Each row below holds a small network's activations on one input, seen along a few directions.
In each table, some parts of the input vary, and every possible input appears once, in random order.
A made-up example of a description, with smaller parts first: line(4) and (point or ring(11) or (values(3) and ring(8))).
Shared parts are said once, and a part with two or three values counts as separate values.

Other details of the inputs shift rows strongly along two fixed directions, in all tables alike. That doesn't count.

Rows:
r1: [ -4.4 -10.0  10.3  10.0  -8.5   3.2  18.2 -23.2   0.0 -11.7   1.8   4.8]
r2: [ 26.0 -20.1  28.2 -34.2  23.4 -22.6 -27.8  59.7  24.5  -5.4 -23.8 -20.6]
r3: [-35.4  20.6 -95.5 -63.6 -47.6 -38.2 -36.6  -4.2  45.0  85.6  66.0   1.9]
r4: [  8.7   9.6  -3.6  14.1   5.2  -1.2   8.1 -19.5 -12.9   6.6 -13.4  14.4]
r5: [  6.6  14.1   9.1  17.5 -11.8  10.0   3.5 -21.2  -9.3 -12.6   5.6   6.3]
r6: [-10.5   9.0  -6.8  13.7   9.4   9.8  -2.2 -18.7 -13.7  -3.7 -17.5  17.2]
r7: [  1.7  -3.9  10.8  22.1  -7.5   5.5   7.6 -24.0   8.8 -14.9   9.0  -0.5]
r8: [  0.4   8.4   8.1   4.9 -13.0   7.3  13.8 -20.6 -18.2  -9.3  -1.3  11.8]
r9: [  1.3   7.8   4.7  12.2   2.6   0.1  12.0 -14.6 -22.5  -1.2   3.3  18.7]
r10: [ -3.9   0.1  -1.6  12.0  -9.6  15.6  23.7 -11.8 -12.9  -3.9   1.9  -6.8]
r11: [-14.7   1.1 -17.2  20.8  12.2  18.1   7.8  -9.7  -7.9   1.8 -13.9  -0.7]
r12: [ 18.8 -11.2  24.3 -35.4  19.9  -9.6 -18.8  76.8   3.1  -5.4  -6.3 -28.3]
r13: [  2.3   5.9  -1.0  24.6  -8.4  18.0  13.3 -12.6  -4.4  -7.3   8.9 -12.4]
r14: [  6.7 -20.5  23.4 -35.9  26.8 -12.5 -38.9  61.2  24.4 -15.1 -26.8 -17.8]
r15: [ -3.6 -10.7   6.8  17.2   6.9  -3.5  16.2 -17.6  -3.9  -3.3   6.4  12.0]
Each input here is: values(3) and line(5).
Question: The inputs of r12 and r9 match in every part but the values(3) part. If r3 is changed in the same way as r12 into r9, which row does it become?
Answer: r4
Question: Change only the values(3) part in r11. List by row number the other rows that result.
Answer: r6, r14

Rows:
r16: [-10.8   0.5 -20.9  14.4   4.3   3.6  -0.9 -13.3   6.2  14.4   7.3   1.4]
r17: [ -4.5   2.8 -17.9   9.7 -12.2   8.6   6.9 -15.1   6.8  11.6  10.6  -9.0]
r18: [ -0.7   1.3   8.4 -16.3   4.6   4.5 -11.3  21.6  -7.0  -5.7  -9.9  -4.4]
r19: [  5.6  -3.6  15.8  -8.3   9.5  -6.4 -14.9  15.2  12.5  -9.9  -3.3   2.4]
r20: [ -1.3   1.1  -4.0   4.3 -21.9   0.7   1.5 -21.8   5.8  -0.9  12.8   4.6]
r21: [  4.2   8.5   6.5 -12.3   6.4  -2.1 -13.1  19.6  -6.3  -6.7  -9.8 -10.3]
r22: [ 11.1  -8.4  22.4 -11.2  -5.6  -9.4  -4.1  17.1   1.5 -11.8   9.4  -7.4]
r23: [ -3.9   7.8 -17.8   3.1   2.6  -9.6   2.6 -19.1  -4.5  16.2  -4.3  11.7]
r24: [ 26.8  -7.6  58.3  75.2  23.1  39.9  53.0 -37.2 -33.6 -56.7 -44.4   4.1]
r25: [-16.5   3.2 -19.3   7.5  -3.2   7.5   3.0 -14.7   0.0   8.7   7.2  -7.5]
r26: [ 10.0   5.6   5.0  -5.3  13.9  -6.0 -16.9  21.2  -0.2  -1.0  -9.8  -1.3]
r27: [ 15.1   5.4  13.0 -10.7   1.8  -7.4  -2.6  22.6  -7.4  -3.0   3.6 -10.4]
r28: [  6.6 -13.4  13.1 -13.5   7.9 -14.2 -11.2  11.4   7.4  -5.6 -12.5   1.1]
r29: [ 10.3  -1.8  15.1 -14.5   0.0  -1.0  -0.9  24.6  -8.2  -1.9   3.5  -4.5]
r30: [  5.0  -1.7   7.0  -9.3  12.1   0.7 -15.2  23.3  -1.0  -0.1  -9.9   4.8]
r31: [-13.2   1.2  -5.6   2.0 -12.8  -0.4  -2.4 -21.7  -0.8  -3.9   9.5   6.0]
r32: [-12.2  -3.2 -22.5   3.6   2.6  -3.4   9.6 -12.6   1.9  14.9  -3.1   9.9]
r33: [ -2.4   7.8 -11.6   0.9 -16.6   9.0   4.6 -14.4  -3.3   9.2   7.1   7.4]
r34: [  6.3  -8.5  14.0  -6.6   6.6  -7.6 -18.4  15.3   8.6 -10.5  -3.9   2.0]
r35: [ -5.7  -0.1 -13.3   8.7  -8.0   1.9  13.4 -12.2  -0.6  12.7  21.1  -7.7]
r36: [-10.6  -4.4 -21.6   7.6   5.2  -3.4   6.5 -17.2   5.2  19.1  -1.1   0.8]
r37: [-14.1   6.3  -4.2   0.3 -10.2   0.9   1.2 -22.3   3.0  -3.2  10.3   6.6]
r38: [-12.3   1.6 -21.7  10.4   1.6   3.5   2.2  -8.8   3.0  10.1   5.3  10.4]
r39: [  5.9  -8.5  14.9 -15.2  10.8 -13.1  -7.7  11.3  11.3  -5.0 -12.0   1.5]
r40: [  7.1  -5.7   8.5  -9.6   2.2  -1.1   4.6  28.3  -1.2  -4.2   4.3 -12.1]
r41: [ -5.9   4.1 -18.6   5.6 -14.7   8.6   9.9 -10.7   3.7   7.3   8.5   0.0]
r42: [-18.0   4.4 -20.1   3.4  -5.7   7.4   6.1 -10.3  -3.1   4.4   5.2   1.4]
r43: [ -3.6   3.5   2.2   2.0 -15.1  -4.9  11.6 -19.2   2.1   1.0  24.0   6.4]
r44: [ 16.6   8.0   8.6  -9.8  -2.3  -0.6  -9.0  19.6   0.2  -4.4  -7.0 -12.0]
r45: [  5.3  -6.5   6.3 -16.1  13.1  -6.3  -7.9  19.4  -2.2   4.8 -18.6   4.1]
Question: The inputs of r29 and r18 match in every part but one. If r43 is changed in the same way as r29 into r18, which row does it become?
Answer: r37
Question: Describe the family of inputs behind these rows.
Answer: line(5) and (values(2) or line(4))
Question: Start at r35 and move only the line(5) part, one step at a time. The first step leads to r17. Which rows follow, in order?
Answer: r25, r16, r36

Rows:
r46: [-21.3  21.1 -23.5  -8.3 -58.7 -10.9  14.4 -60.9  -5.7  18.7  63.4  29.3]
r47: [ -3.7  10.8 -27.3  -9.1 -13.9  -2.2  17.6  -6.1 -13.6  28.4  11.3   0.9]
r48: [ 21.0   6.8   2.0 -19.8  16.4 -17.7 -39.1  39.6  16.4  10.3 -11.2  -6.7]
r49: [ 30.4 -23.4  76.9  64.8  13.1  26.4  52.8 -32.1 -23.8 -65.4 -19.4  -2.1]
r50: [ 50.8  -5.4  94.8  50.3  17.1  30.7  24.0   2.2 -27.8 -81.1 -44.2 -12.9]
r51: [  5.7 -22.4  21.3 -46.1  17.2  -2.1 -32.5  93.6  25.3 -13.8  -3.5 -49.4]
r52: [-14.3   5.1 -24.6 -79.3  -8.9 -35.4 -77.1  45.0  47.1  24.9   1.6   0.6]
r53: [ 11.8  -5.5  37.2  -0.2  25.6  24.6   6.9  57.8 -29.7 -33.7 -28.3 -25.0]
r54: [ 28.0 -24.4  22.9 -49.4  17.9 -18.4 -22.2  87.4  28.2   1.7 -15.3 -47.2]
r55: [ 14.2 -17.7  16.9  33.7  35.1  -1.7  17.3  -1.8  -3.2  -6.1 -19.3   2.6]
r56: [-45.0  -8.0 -57.9 -63.4 -22.0 -42.5 -46.0  -4.3  52.8  47.8  36.1  16.4]
r57: [-46.3  11.9 -53.2 -11.3 -20.3 -12.7  -1.6 -57.7  -3.7  35.1  20.1  47.9]
r58: [-33.5  26.1 -49.2  66.2 -21.8  42.2  34.7 -85.0 -21.3   8.4  17.9  15.1]
r59: [ -6.9  12.1 -21.9  38.2   7.6   1.2  29.6 -49.0 -30.4  20.0   5.6  35.7]
r60: [  9.1  13.0 -14.4  33.8  -4.4  18.6  21.1 -28.8 -10.6   4.8 -14.7  -5.3]
Question: The inputs of r59 and r48 match in every part but one. If r53 is changed in the same way as r59 into r48, which row does it become?
Answer: r58
Question: Describe the family of inputs behind these rows.
Answer: values(3) and (point or line(4))
Question: Change only the values(3) part in r52. List by row number the other rows that result.
Answer: r56, r57
Question: Change only the values(3) part in r54. List by row number the other rows that result.
Answer: r47, r60
